A small network was shown many inputs. Here are its activations along a few directions, one row for each input.
In each table, some parts of the input vary, and every possible input appears once, in random order.
Descriptions start from the smaller parts, as in this example, which fits no table here: one of 5 places around a ring, together with either a single point or (one of 2 separate values, together with one of 4 places along a line) or one of 9 places along a line.
Shared parts are said once, and a part with two or three values counts as separate values.
(in the rows, 128 means zero)

Other details of the inputs shift rows strongly along two fixed directions, in all tables alike. That doesn't count.

Table:
r1: [165 120  69 166 168  25 167  86 143  71 120 133  93  96]
r2: [114 149  99 118 148 107 129  98 160 127 147 125 128 138]
r3: [134 139 118 149 136 109 121 102 133  90 140 114 118 146]
r4: [114 144  97 115 144 110 129 103 155 129 147 126 122 145]
r5: [119 155 153 125  49 184 122 232 209 183 189 131 187 206]
r6: [136 129 128 148 145 114 124 104 113  93 126 111 121 126]
r7: [128 132 166 130 138 164 111 114  91 125 103 115 144 108]
r8: [134  95 166 124 119 160 124 148  68 138  91 136 121  95]
r9: [102 136 141  94 140 166 111 107 110 159 115 127 138 110]
r10: [133 101 155 129 112 150 125 151  85 131 102 136 121 112]
r11: [116 114 134  94 123 152 128 139 114 173 110 147 129  99]
r12: [137 118  46 121 170  27 165  83 161 108 134 150  81 106]
r13: [135 136 119 153 137 105 124 108 132  87 138 111 123 144]
r14: [127 128 167 133 135 163 111 118  87 123 104 113 138 112]
r15: [141 108 161 135 118 149 130 149  90 136  97 132 130 100]
r16: [114 106 132  89 121 151 130 145 109 174 112 152 118 114]
r17: [ 96 123 137  86 138 165 111 119 106 158 118 134 120 132]
r18: [159 171 115 194  61 102 142 197 238  99 210 111 171 214]
Each input here is: one of 2 separate values, together with either one of 4 places along a line or one of 5 places along a line.
Question: Changing only the choice among 2 separate values turns r18 into r3. The same change can be made to r8. Which row results?
Answer: r6
Question: Which other rows does r12 become when the place on the line of 4 takes its other values? List them by row number.
Answer: r5, r11, r16

Table:
r19: [154 138  63 146 102  74 149 109 174 117 170 141  85 163]
r20: [138 178  79 148 137  98 128 111 211 109 198  95 117 209]
r21: [ 80  92 166  67 112 179 121 187 109 201 112 138 148 107]
r22: [166 133  73 149 163  41 161  50 129 104 100 154  86  47]
r23: [102 124 196 129 124 217  86 131  46 119 103  82 155 118]
r24: [129  83 206 128 110 189 117 188  52 139 103 107 152 109]
r25: [155 158  91 174  88  68 140 132 202  75 164 157 128 180]
r26: [152 200  97 176 148  87 142  96 214 107 165  91 180 154]
r27: [ 67 130 160  62 134 210  83 127 101 182 125 122 162 118]
r28: [151 128 163 175  49 165 103 170 131 104 157 110 154 132]
r29: [152  82 123 101 209  99 167  88  47 145  36 147  93  20]
r30: [133 108 146 127 143 121 138 167 120 115 101 151 125 153]
r31: [134 124 137 127 111 139 149 190 157 167 167 123 127 189]
r32: [ 94 139 125 108  57 166 111 169 171 173 162 148 162 131]
r33: [113 103  95 104 234  67 127   6  56  62  59 153  46  89]
Question: Changing only one part turns r19 into r31. The same change can be made to r32. Which row results?
Answer: r21
Question: What do these inputs look like to the network?
Answer: one of 3 separate values, together with either a single point or one of 4 places along a line
